These are the activations of a small network on made-up records, seen along a few directions, one row for each record.
Here are examples, each followed by its value of one field, G.
The word absent means that the record has no G.
The largest differences between rows may come from other fields.
(in the rows, 128 means zero)
[ 96  89 157 176 157 159 152 156 169  99 182 115 140  82  99  92]
g2
[155 100 144  91 156 145 149 154 157  97 176  93 106 132 145 139]
g5
[115 101 100 159 164 128 157 146 169  94 189 127 137 119 101 111]
g2
[122 124 137 118 141 117  89 163 144 141  98 148 123 128 126 146]
g9
[110 118 148 109 147 140  71 126 130 118 142 174 123 121 135 133]
g8
[175 155 128 114 147  96 114 141 120 132 108 125 194 116 139 164]
g13
[152 151 132 137 152 112 128  96 157  90 156 125 144 122 125 183]
g13
[122  84 153 117 168 141 103 135 142  99  89 106 138 142 105  95]
g11
[100 102 162 149 127 167  92 130 188 117 152  99 128 109 110 106]
g8
[104 149 112 159 134 101 105 130 132 171 154 126 145 144 154 108]
g10
[140 108  71 111 100 130 119 112 127 101  96 118 161 151 171  93]
g1
[179 207  39 154  61 138 106 152  39 172  93 149 165 186 171 174]
absent
[ 78 149 140 123 151 153 152 127  93 128 107 119  97 120 115 138]
g12
[137 205 120 151 159 113 145 116 118 120 113 107 145 126 141 129]
g19
[174 192  69 119  92  91 164 109 105 102  76 133 185 123 159 135]
g19
[109 111 129 149 131  92 143 137 169 124 125 110 117 154  92 139]
g3
[155 132 134 102 100 144 141  83 148 143 123 184 104 153 167 117]
g17
[ 85 134 161 136 146 135 101 130 113 113 116 121  99 129 152 138]
g9
[ 87 141 132 144 165 136 154  95 104 149 103 108 116 129 110 140]
g12
[171 173 102 153  91 103 114 146  60 170 118 135 112 135 143 137]
absent
[124 106 147  93 183 154 103 134 149 128 114 126  90  82 101 137]
g7
[103 120 123 133 172 150 132 107 143 177 159  95 108 104 123  96]
g4
[121 119 124 122 126  99  94 144 123 149 143 147 178 135 122 107]
g10
[ 93 126 126 117 137 151 143 152 113 182 153 115 113 116 138 124]
g4
[105  96 170 112 167 137 122 153 152 122 133 149  84 115  89  72]
g20
[150 142 157 103 117  97 124 132 122 158 112 135 171 166 112 109]
g18
[ 83 103 185 118 114 155  87 134 133  99 169 118 109 103 138 132]
g8
[117  97 135 110 166 169  99 155 155 108 121 149 109 145 122  96]
g1
[138 133  90 108 126 139 129 107 153 132  89 142  94  83 147 150]
g7
[ 86  86 165 144 141 195 138 102 148 123 150 115 137 108  98 150]
g15
[104 102 139  91 151 122 123 112 124 102 156 107  83 107 118 183]
g7
[147 159 134 114  90 123 149  89 141 132 104 188 106 150 153 116]
g18
[145 123 138  84 110 113 139 145 150 149 169 117 106 183 137 137]
g17
[151 135 143 139 184 147 132 115 148 143 152  89 132 121 168 118]
g5
[ 85 104 175 107 117 133 149 159 132 155 161  97  94  78  94 125]
g14
[121  91 127 104 146 132 128 131 119 180 141 128 164 112 100 123]
g4
[102  95 138 144 129  97 155 135 168 141 154 117 114 155  87 119]
g20
[133 132  67 130  91 132 127 137 146 138  93 175 133 158 179 136]
g1
[136 124 198 113 147 150 129 155 156  86 150  82 103  76 134 138]
g13
[154 192 123 121 137 104 140 163 117 131 100 171 158 127 124 166]
g19
[ 83 112 189 133 107 118 131 173 137 119 124 101 101 110 109 132]
g6
[117 158 181 114 134 143 132 136 135 132 133 111  90 145 133  79]
g18
[144 143 117 131 146 131 186 127 161 108 154 116 135 151  89 117]
g16
[125 105 113 114 100  96 146 107 121 116 109 121 136 120 138  73]
g20
[ 81 117 170 138 157 148 113 130 113  99 112 119  92 142 149 126]
g11
[ 96 138 147 158 162 115 123 122 141 133 106  95 104 131 122  98]
g6
[108 129  95 133 173 172 134 110 131 155 127  93 127 137 135 121]
g15
[ 78  87 210 165 138 137 134 117 158 102 128 111 108 110  85 119]
g3
[115 102 127 144 171 114 130 135 101 106 165 166 181 105 119 116]
g2
[119 130 185 118 133 161 179 165 136 100 155 104 110 107 107  99]
g16
[126  93 111  97 168 173 123 125 125 132 115 114 158 129 100 115]
g15
[117 137 183 106 135 153 125 111 114 140 156 133 102 158 157 109]
g17
[147 154 141 108 160 147 159 157 132 121 127 159 128 124 105 102]
g16
[105 123 145 115 143 131  89 136 125 120 157 187 125 123 123 108]
g10
[111 111 163 120 169 130 112 155 155 107 105 142  85 114  93  94]
g3
[176 170  81 135  58 172 101 150  74 119 117 121 140 147 132 144]
absent
[103 110 139 107 133 108 104 129 136  89 146 116  89 140 130 160]
g9
[116 102 139 103 150 103 134 127 111 175 131 127 149 102  86 124]
g14
[103 128 140 104 162 149 136 129 114 126 100 159 107 112  85 143]
g12
[107 122 127 148 122  88 138 136 162 125 124 114 125 152  93 148]
g6
[105 115 121  82 142 114 143 140 143 126 176  96  70 101  89 117]
g14
[ 82  71 208 162 144 161 121 113 166  93 124 105 113 123 102 129]
g11
[187 116 101 104 113 127 151 111 130 119 114 110 175 114 186 119]
g5

Which value of G does each new row have?
[174 134 104  91  69  96 138  98 121 164 112 131 172 162 178 115]
g17
[123 146  72 109  93 107 159  85  82 123  72 137 163 121 134 148]
g12
[ 76 107 182 112 131 164 156 137 118 108 126 102  90  96  87 139]
g12
[143  94 191 143 155 181 142 134 188 112 163  87 138  96 121 120]
g5
[112 117 144  91 169 140 122 140 141 145 142 142  87  78  81  96]
g14
[150 173 137 144 179 123 120 110 143 125 128  90 131 107 159 135]
g13
[ 89  74 199 122 143 167 120 161 164  85 124  78  74 115 113 103]
g11
[ 93 153 123 135 118 120 108 165 116 150 154 136 129 139 158 109]
g10
[ 97 128 112 109 160 190 134 143 117 132 131 101 106 128 139 117]
g15
[133 123  93 104 109 105 125  69  96 122  93 129 155  94 156 167]
g7
[122 108 113  92 171 190 120 145 141 131 122 140 114 120 107 119]
g15
[ 89  83 175 101 136 183 136 152 154 132 178  86  84  72  99  92]
g4
[107 109 133 141 139 113 106 102 164 100 137 119 117 145 110 159]
g9
[119 130  89 114 104 149 145  96 128 153 131 186 115  98 147 135]
g4
[166 145 138 176  81 129 107  99  95 128 140 137 132 111  92 134]
absent
[122 106 111 127 147 115 134 114 165 148 135 101 123 124  99 190]
g7
[138 175 121 142 136 104 159 102 132  86 141 138 152 143 105 174]
g19
[128  98 200 134 109 153 140 126 177 165 154 105 135 149 113 115]
g17
[ 87 143 142 128 134 142  83 125 108 118 150 136 116 129 166 129]
g8
[117 111 139 115 142 123  70 107 116 119 137 148 167 129 130 126]
g8
[161 103 163 109 168 140 124 115 116 118 143 134 179 121 141 140]
g5
[126 142 139 106 135 118 184 135 108  93 168 139 118 151 118 146]
g16
[101 108 103  91 137 156 136 122 115 103 165 122 111 143 125 167]
g15
[142 130  51 145  95  77 160 141  97 129 134 155 202 111 176 127]
g2
[166 138 133 144  69 119 124 160  82 146 131 121 112 120 113 138]
absent
[121 159 154 127 156 153 179 153 112 120 137 116 111 130 135  96]
g16
[165 158 106 103  60  76 148 104 113 152  94 135 174 161 164 114]
g18
[181 133 102 123 108 130 160 137 152 158 113 164 143 121 194 163]
g5
[116 119 146 129 134  90 114 145 116 134  92 132 162 135 102 126]
g6
[137 137  74 112  83  99 107 109 125 115 129 136 166 119 164  79]
g10
[ 87 104 189 166 116 122 136 146 162 132 116 104 128 115  90 131]
g6
[120 166 167 137 136 114 129  87 120 149 134 123 125 164 140 105]
g18
[ 87  87 187 135 148 159 149 119 173 140 160  88  95  69  62  95]
g14
[143 137 181 149 152 155 125 127 185  96 141  91 137  79 113 137]
g13
[129 137 157 123 118 113 144  92 158 120 154 130 122 178  98 126]
g18
[ 91  90 163 142 149 156 149 186 140  84 189 111 114  76 119  91]
g2
[111  89 160 123 143 100 130 143 120 148 123 133 150 137  96  96]
g20
[137 109 159 115 130 135 135  83 168 130 174 129 117 177 113 128]
g17
[199 158  64 155  97 108 113 110 122 127 137 126 116 147  87 123]
absent
[149 181 131 121 143 101 132 113  86  98 106 156 192 127 117 154]
g19
[108 111 139 108 161 132 140 108  97 129  94 133 148 122  79 139]
g12
[ 79  97 184 145 142 166 162 107 143 124 119 104 114 102  67 142]
g12
